Each row below holds a small network's activations on one input, seen along a few directions.
Each table varies a few parts of the input and shows all the possible inputs, shuffled.
Descriptions start from the smaller parts, as in this example, which fits no table here: one of 3 separate values, together with either a single point or one of 9 places along a line or (one of 5 places around a ring, together with one of 6 places along a line).
Shared parts are said once, and a part with two or three values counts as separate values.

Rows:
row 1: [-46  53 -44 -22   8 -14  20   9   2  23  32  -2 -18 -66  15 -12  27  -1
  12  26]
row 2: [ 38  -2 -14  73 -24  50  12 -56  -6  61 -40  35 -36  -3  16 -42 -32 -23
   3 -56]
row 3: [ 27  73   3  33  44  -3   4 -39  26  35  -5  22  22   0  26  16   4  29
  11 -21]
row 4: [ 17  -3   4  41  15  69   4 -69 -23  53 -36  14 -37  13  16 -27  12 -21
  -3 -23]
row 5: [-42  31 -40  -9   9  -8  28   3   7   4  16  23  -5 -40   6   0  38  25
  16  25]
row 6: [ 86  -7  -4  63 -32  39  -4 -48   3  57 -31  19 -20   4   2 -21 -63 -30
  -5 -75]
row 7: [-21 -43  33 -40   5 -14  -8  32 -19 -59  17 -11  18  29  -8  23  17  20
 -15  26]
row 8: [ 38  38   3  50  15  14   8 -44   9  37 -31  35  -2  -6  22 -21  -7  21
   7 -41]
row 9: [ 72  25 -13  46 -35  25  -5 -40   2  77 -16 -12 -32 -29  10 -35 -64 -54
  -1 -63]
row 10: [-20 -36  -9 -19 -20 -30   3  39  14 -53   2   0  26  26 -31  16  -3  14
   3  26]
row 11: [ 28  26 -19  52 -22  35  10 -45  -4  80 -24   4 -46 -33  22 -49 -32 -48
   5 -42]
row 12: [ 32  20  26  37  29  26   0 -51 -20  46 -23  23 -13   6  33 -13  15  15
  -9 -35]
row 13: [-35 -37 -18 -23 -18  -8  -5  30  12 -49  -4  -5  17  36 -41  26   5   8
  10  28]
row 14: [  9  43 -22  34   0  39  10 -52   8  67 -25  -6 -39 -29   9 -44 -13 -43
  15 -22]
row 15: [-33 -54  21 -31  -2   1 -15  27 -19 -49   7 -17   8  36 -16  24  19   8
  -9  32]
row 16: [ 33 -19   7  59 -10  63   6 -63 -35  69 -33  25 -46   7  31 -33 -10 -28
 -12 -45]
row 17: [-30 -38  -7 -13 -23 -17  -5  39   9 -50  -4  -5  19  27 -34  17  -2  18
   8  25]
row 18: [ 17  94  -1  18  40 -14   5 -26  19  57  11  -4   7 -29  29   0   3  -1
  15 -15]
row 19: [-19 -31   6 -24 -13 -32   2  44  10 -61  10   1  26  21 -23  17  -2  30
   0  19]
row 20: [-43 -16 -26 -41 -14 -18  -8  39   3 -34  12 -30   0  -7 -28  13   5 -19
  13  35]
row 21: [-28  -7  -2 -41 -10 -41  -1  52   2 -46  21 -23  12 -19 -10   1  -5   5
   3  29]
row 22: [-37 -51  10 -39   2   7 -16  20 -16 -46   8 -15   4  43 -23  32  24   0
  -5  34]
row 23: [ 86 -25  18  48 -20  54 -11 -55 -23  66 -24   8 -30  17  14 -10 -43 -39
 -21 -67]
row 24: [-38 -19 -13 -33 -19 -26  -6  48   0 -35  10 -30   5 -12 -21   5  -2 -10
  10  33]
row 25: [-12   4   3 -46   2 -46 -12  61  13 -44  34 -23  27 -19  -5  11   2   8
  -3  31]
row 26: [ -8 -28  38 -44  18 -22 -18  41  -2 -54  30 -14  32  28  -3  32  18  21
 -17  28]
row 27: [-19  -2   1 -43  -5 -49  -6  51  12 -44  31 -23  19 -21 -10   6  -5   7
  -5  29]
row 28: [ 20  13 -20  55   2  55   9 -64   9  45 -42  24 -27   0   2 -37 -10 -15
  14 -32]
row 29: [-13 -35  37 -42   9 -23 -13  32  -8 -56  25 -12  24  26  -9  28  16  20
 -22  25]
row 30: [ -9 -24  11 -27  -7 -40  -2  43  19 -58  18   1  33  17 -22  22  -3  29
  -8  19]
row 31: [-23 -51  21 -37  -1 -11  -7  29 -18 -51  10  -8  15  30 -15  25  17   5
 -11  31]
row 32: [-29 -16 -16 -38 -17 -38   0  46   5 -39  17 -23  10 -16 -19   3  -4 -11
   6  33]
row 33: [ -1 -13  13 -29  -2 -38  -5  54  22 -57  21  -1  44  20 -17  28   1  31
  -6  22]
row 34: [ 24  66  -3  31  13   1   7 -35   7  58 -13   4 -17 -38  26 -33  -9  -8
  11 -33]
row 35: [ 21  55  27  22  59   9  -2 -42  -2  43   0  11  13  12  37  23  25  20
  -3 -16]
row 36: [-43  19 -14 -20  25   6  20  -7 -20   5  19  14 -13 -31  17   8  59  16
  -4  31]
Changing only one part turns row 32 into row 10. The same change can be made to row 21. Which row results?
> row 19
What do these inputs look like to the network?
> one of 3 separate values, together with either a single point or one of 5 places along a line or one of 6 places along a line
Change only the place on the line of 5 in row 35. List by row number the other rows that result.
> row 4, row 12, row 16, row 23
Change only the choice among 3 separate values in row 3. List by row number the other rows that result.
> row 18, row 35

Rows:
row 37: [-27 -12   4 -21  -6 -21   0  24   3 -17  12 -16   6  12 -11   9   7  -9
  -3  26]
row 38: [  4 -31  12   4 -15  -4  -8   8  -7 -19 -15   5   4  23 -13   4  -4  17
  -4  -9]
row 39: [ -7 -26   1  -6   4  -1  -3   0  -7 -22  -8   3   5  14  -5   7   3   0
  -1   9]
row 40: [-22  -5  -1 -28  -1 -19 -15  38   1 -27  19 -22  10  -5  -6  13   0   1
   4  21]
row 41: [-16   1   2 -39   1 -33  -4  30  17 -46  18 -18  17  -6 -21   5   0  10
   0  23]
row 42: [ 25  23  23  23  32  26   5 -49 -23  34 -22  17 -10  11  29  -6  13   1
   1 -28]
row 43: [ -9 -14  -3 -12   2   8  -4   8  -1 -14  -4  -6   7  15 -15  13  14   1
   3  16]
row 44: [  2 -25   4   2  -5  12  -5   6  15 -19   4  10  10  27 -13   7  -2   6
  -8   4]
row 45: [ 39  32  10  36  12  23   3 -36  -7  49 -14   1  -5  -4  23  -4 -15 -11
   3 -31]
row 46: [-21 -12 -11 -19  -7  -5   3   8  -4 -18  18   1   1   6 -13  26   7   9
  -2  11]
row 47: [ 13 -10 -17  21 -23  36   5 -29 -11  37 -14   4 -39 -21   3 -35 -13 -32
  -3 -21]
row 48: [ 29  19 -12  47 -18  14   0 -25   7  49 -27   5 -22 -24  13 -41 -32 -20
   7 -36]
row 49: [ 26 -38  19   2 -17  -2  -3  14  -6 -15   5   6   9  18  -1   7 -17   0
 -18  -9]
row 50: [-36  98 -30 -10  41 -35  25   3  23  27  28  10   7 -67  30  -6  40  27
  19  24]
What do these inputs look like to the network?
> either a single point or one of 4 places along a line or one of 9 places along a line
A walk changes only the place on the line of 9. It starts at row 41 and steps to row 40. List the rest of the walk in order.
> row 37, row 46, row 43, row 39, row 44, row 38, row 49

Rows:
row 51: [  8  50  37  26  68  32  29 -67 -25  53 -14  30 -14  27  60  26  31   9
  -7 -32]
row 52: [-46 -41  22 -23  20   9  -9   0 -29 -43  -3  -1  -3  14   0   3  42  18
  -9  36]
row 53: [ 74 -13  20  23 -30 -10 -20  -7   0  29 -10  -9  -5  -4   3 -25 -57 -32
 -16 -50]
row 54: [-10 -47  13   5 -18  -7  -6  28   2 -54 -26  13  22  36 -23  -5   4  40
   2  11]
row 55: [ -8 -42  -8   8 -17  60   1 -28 -31  25  -9  11 -42   3   2 -13  20 -30
 -15  -1]
row 56: [-26  33 -38  -9 -16 -14  -7  16  26   1  -1 -27   2 -20 -29  -8 -12 -23
  31  17]
row 57: [ 37   2  42  -1  -2  19 -16 -17 -33  44  14 -34 -29 -28  28 -29 -14 -38
 -25 -20]
row 58: [-44  23 -20 -60   1 -70   4  66  22 -49  51 -20  36 -32 -17  35  23  31
   1  56]
row 59: [ 18  94 -21  40  46   9  20 -49  31  57 -10  34   3 -47  28 -23  27  26
  20 -14]
row 60: [ 22 -32   4  13 -23   0 -24  10  22 -19 -20 -15  17  39 -37  17 -36  -6
   6 -12]
row 61: [ -6 -20  12 -23  14  23 -19  -8  -8  -8   0 -32  -3  26 -12   3   8 -25
  -3  22]
row 62: [-22 -19  34 -77  30 -31 -20  47 -26 -53  50 -24  26   4  -1  50  47  27
 -18  41]
row 63: [ 25  51 -23   8 -20 -16  -1   6   4  49  10 -26 -23 -75  23 -40 -42 -38
  10 -24]
row 64: [ 29 -53 -24  37 -47  38  10 -23 -11   9 -29  23 -14  20 -25  -3 -27 -13
   2 -25]
row 65: [-24  -4 -63  21 -37  25  15 -13   1  34  -7  12 -39 -41 -13 -34  -4 -18
  18  -1]
row 66: [-65   6 -26 -14  -9 -27  22  26  13 -30  -3   4   0 -18 -18 -19  23  16
  24  38]
row 67: [ 30  44  10  59  43   9  37 -54  18  29 -33  61  10  66  46  26 -26  18
  -7 -65]
row 68: [  7 -32  29 -33  -3 -48 -15  66  21 -74  36  -1  58  30 -16  38  -7  37
 -13  24]
What do these inputs look like to the network?
> one of 3 separate values, together with either a single point or one of 5 places along a line
Change only the choice among 3 separate values in row 65. List by row number the other rows that result.
> row 55, row 64
